Each row below holds a small network's activations on one input, seen along a few directions.
Each table varies a few parts of the input and shows all the possible inputs, shuffled.
A made-up example of a description, with smaller parts first: one of 2 separate values, together with either a single point or one of 11 places along a line or (one of 4 places along a line, together with one of 5 places around a ring).
Shared parts are said once, and a part with two or three values counts as separate values.

Other details of the inputs vary at random and push rows far along two fixed directions, the same in every table; ignore that.

A family of inputs:
row 1: [-0.47 -0.14 -2.78 -1.36 -2.44 -2.08  2.36 -8.00 -1.39  1.80 -0.09  2.02
  0.33]
row 2: [-2.64  2.31 -1.78 -2.29 -1.37 -1.28  0.80 -6.37 -2.10 -1.61 -1.57  6.02
 -0.37]
row 3: [-3.17  2.68 -2.87 -1.65 -0.58  0.00  0.66 -4.56 -3.56 -2.42 -2.34  4.05
 -1.00]
row 4: [ 1.90  0.86 -0.27 -0.93 -0.64  1.23  3.29  1.36 -3.91  1.03 -1.19 -5.51
 -4.17]
row 5: [ 0.60  1.28  2.78  1.51  0.39  1.58  0.85  3.38 -1.75 -1.55  0.12 -1.76
 -2.57]
row 6: [ 1.33  1.38  0.27 -0.79 -0.63  0.88  4.07  1.35 -4.23  1.42 -0.60 -5.58
 -4.43]
row 7: [ 1.09 -2.13  1.61  1.30  0.95  1.54 -3.86  4.78  3.88 -1.77  0.07  2.15
  2.12]
row 8: [ 0.69 -0.71  1.90 -1.58  0.03 -0.24 -0.87  0.99  2.80 -0.32  1.19  2.96
  1.24]
row 9: [-1.77  2.14  2.73  2.89  0.41 -0.75  2.25  1.70 -2.50  1.21  1.75 -3.97
 -2.67]
row 10: [ 0.12  0.45 -0.87  1.23  1.31  0.31  1.22  2.01 -1.56  1.20 -0.16 -5.35
 -0.94]
row 11: [ 1.47 -1.99 -0.27 -2.64 -1.17 -1.03 -0.04 -2.25  3.30  2.01  1.30  2.59
  2.59]
row 12: [ 2.19 -1.58  1.43 -1.76 -0.33  0.85 -1.72  1.44  3.05 -0.64  0.61  2.32
  1.31]
row 13: [ 0.88 -2.36 -0.38 -1.33  0.99  1.58 -4.23  3.13  4.43 -1.50 -0.20  3.55
  3.16]
row 14: [ 3.17 -3.14 -0.88 -2.19 -0.38  0.36 -1.04 -0.26  2.45  0.91 -0.21 -0.06
  1.42]
row 15: [-1.36  1.21 -3.21 -1.90 -1.42 -0.16 -0.78 -6.54 -3.17 -2.35 -3.10  5.54
 -0.49]
row 16: [ 2.23 -2.15 -1.36 -1.82  0.70  0.73 -1.77  1.05  2.22  0.62 -0.44 -0.22
  1.79]
row 17: [-1.28 -1.32  2.17  1.16  0.14 -1.79 -2.14  0.25  5.28  1.41  2.90  2.71
  3.92]
row 18: [ 0.42  1.08 -1.06 -0.76  1.00  1.16  1.43  1.58 -2.43  0.39 -1.25 -3.75
 -1.83]
row 19: [ 0.10  1.31  0.61  1.25 -0.09  0.39  4.19  1.00 -3.67  2.32  0.68 -6.61
 -3.71]
row 20: [-2.08  2.43  2.81  1.92  1.09  0.80  0.86  4.49 -1.62 -1.74  0.01 -1.51
 -2.64]
row 21: [-0.76  1.93 -0.15  0.54  2.01  2.96  0.14  6.00 -3.12 -1.90 -1.86 -4.12
 -3.31]
row 22: [-0.96  1.85 -2.48 -2.39 -1.51 -1.36  2.40 -6.27 -3.01  0.94 -1.42  1.92
 -0.92]
row 23: [-1.81  1.52  0.96  1.97  1.57  1.82 -0.72  5.95 -1.21 -2.29 -0.75 -2.02
 -1.44]
row 24: [-2.37  1.94 -1.92 -0.41 -1.37 -2.32  2.75 -7.08 -2.64  1.91 -0.07  0.92
 -0.22]
row 25: [ 1.88  0.77  1.09  0.48  1.20  2.97  0.20  5.24 -3.06 -1.48 -1.85 -4.77
 -3.93]
row 26: [-0.87  2.22 -0.55 -2.10 -1.87 -1.04  2.12 -5.71 -3.43 -1.17 -0.91  3.73
 -1.86]
row 27: [ 0.52  0.77  1.86  2.45  0.08  0.28  1.33  2.19 -1.27  0.88  1.10 -4.06
 -2.07]
row 28: [ 2.77 -3.58 -0.81 -0.42  0.02 -0.37 -0.70 -0.20  3.25  1.64  0.64 -1.13
  1.90]
row 29: [-0.66  1.90  0.99  1.60  0.31 -0.07  3.98  1.26 -3.75  2.50  0.84 -6.62
 -3.58]
row 30: [ 0.25 -2.11  2.34  0.67 -0.40 -1.31 -1.52 -0.72  5.17  1.80  3.46  2.78
  3.73]
row 31: [-4.25  2.87 -1.76  1.24 -1.14 -2.34  1.12 -5.87 -3.09 -0.59 -0.40  2.24
  0.13]
row 32: [ 1.67 -2.39 -1.07  0.15  0.77 -0.53 -1.43  0.81  2.96  1.46  0.59 -1.27
  2.43]
row 33: [ 2.88 -3.25 -1.25 -2.12  0.09  0.39 -2.34 -0.32  3.43  0.76 -0.37  1.11
  2.46]
row 34: [ 0.59 -1.71  0.58  2.03  0.76 -0.49 -2.98  3.45  3.81  0.26  1.24 -0.29
  2.71]
row 35: [-2.29  1.12 -3.15 -0.79 -1.13 -2.33  1.41 -7.62 -1.61  0.93 -0.38  2.33
  1.58]
row 36: [-1.66 -1.33  1.38  0.47  0.96  0.51 -3.36  3.27  5.10 -1.92  1.14  4.38
  3.84]
row 37: [ 1.45 -1.65 -1.47 -1.93  0.81  0.53 -1.26  0.71  2.04  0.75 -0.22 -0.05
  2.06]
row 38: [ 1.75 -0.46  1.07  2.48  0.66  0.48  0.11  3.14 -0.80  0.29  0.09 -4.40
 -1.74]
row 39: [-1.48  2.52  3.35  1.88  0.65  0.38  1.99  3.00 -2.78 -1.22  0.63 -1.69
 -3.34]
row 40: [ 1.68 -2.91  0.53  1.46  0.40 -0.67 -3.46  1.60  4.77  0.37  1.07  1.30
  3.35]
row 41: [ 1.96 -3.04  1.69  0.09  0.21  0.85 -3.84  2.22  5.15 -1.32  0.74  3.96
  3.44]
row 42: [-2.20  2.75  0.68 -0.15 -1.61 -1.24  2.22 -5.64 -3.53 -1.62 -0.12  4.29
 -1.60]
row 43: [-0.53 -1.93  0.51  1.30  0.70 -1.01 -3.25  2.10  5.26  0.46  2.01  1.53
  4.53]
row 44: [-0.77  0.89  0.96  2.09  1.40  2.06 -1.36  6.05 -1.06 -2.47 -1.04 -1.67
 -1.48]
row 45: [-0.21 -0.32 -4.00 -0.82 -1.55 -2.23  0.92 -8.11 -2.10  0.62 -1.65  2.02
  0.26]
Description of these inputs: one of 5 places around a ring, together with one of 9 places around a ring.
Question: Changing only the place on the ring of 5 turns row 28 into row 38. The same change can be made to row 10. Which row results?
Answer: row 43
Question: Changing only the place on the ring of 5 turns row 39 into row 11. The same change can be made to row 42. Which row results?
Answer: row 6
Question: A walk changes only the place on the ring of 9. It starts at row 21 and steps to row 13. List the rest of the walk in order.
Answer: row 15, row 25, row 12, row 26, row 8, row 2, row 3
Question: A walk changes only the place on the ring of 5. It starts at row 4 and steps to row 1. List the rest of the walk in order.
Answer: row 27, row 5, row 12
Question: Which other rows does row 33 become when the place on the ring of 5 takes its other values? List them by row number.
Answer: row 7, row 15, row 40, row 45

A family of inputs:
row 46: [-0.13 -1.03  1.11  0.39  0.42 -0.10 -1.59  1.79  3.09 -0.07  1.25  1.38
  2.14]
row 47: [-1.35  1.60 -1.28 -0.93 -0.96 -0.55  1.09 -3.77 -2.67 -1.04 -1.12  2.31
 -1.00]
row 48: [-2.03  1.10 -3.79 -0.36 -1.21 -1.96  0.85 -7.15 -2.89  0.04 -1.50  2.13
  0.27]
row 49: [ 0.19  0.46 -0.88 -1.08 -1.05 -0.46  1.84 -3.04 -1.92  0.58 -0.48  0.03
 -1.20]
row 50: [-0.07  0.55  0.67  0.11  0.59  1.19 -0.37  2.22 -0.58 -1.08 -0.48 -0.34
 -0.91]
row 51: [-0.89  0.63  1.01  1.17  0.64  0.62 -0.60  2.47  0.02 -0.75  0.15 -0.49
 -0.32]
row 52: [-0.68  0.65 -3.42 -1.07 -1.00 -0.91  0.72 -5.22 -2.48  0.01 -1.83  1.28
 -0.08]
row 53: [ 1.52 -4.04  0.98 -1.75  0.09 -0.01 -5.06  0.62  8.16 -0.92  1.55  7.29
  6.15]
row 54: [ 1.21 -1.44  1.04 -0.70  0.49  0.47 -1.16  2.29  2.82  0.35  0.80  0.38
  1.28]
row 55: [ 0.91  2.08  1.66  2.45  1.24  1.34  3.52  5.09 -4.84  1.30 -0.15 -9.57
 -5.35]
row 56: [ 0.65  0.31 -1.03 -1.14 -1.14 -0.70  1.78 -3.34 -1.84  1.12 -0.37 -0.48
 -1.08]
row 57: [ 2.13 -1.56  2.89  1.64  1.65  1.41 -0.08  7.17  2.52  1.54  1.87 -5.54
 -0.31]
row 58: [-1.83  1.87 -0.33  0.88 -0.41 -0.28  0.31 -1.44 -2.56 -1.66 -1.06  1.50
 -1.37]
row 59: [ 0.38 -1.18  1.35  0.39  0.65 -0.06 -1.24  2.30  3.15  0.59  1.37  0.14
  1.79]
Question: Changing only one part turns row 54 into row 59. The same change can be made to row 50. Which row results?
Answer: row 51
Question: What is each input in this table made of?
Answer: one of 2 separate values, together with either a single point or one of 6 places along a line
Question: Which other rows does row 52 become when the choice among 2 separate values takes its other values? List them by row number.
Answer: row 48
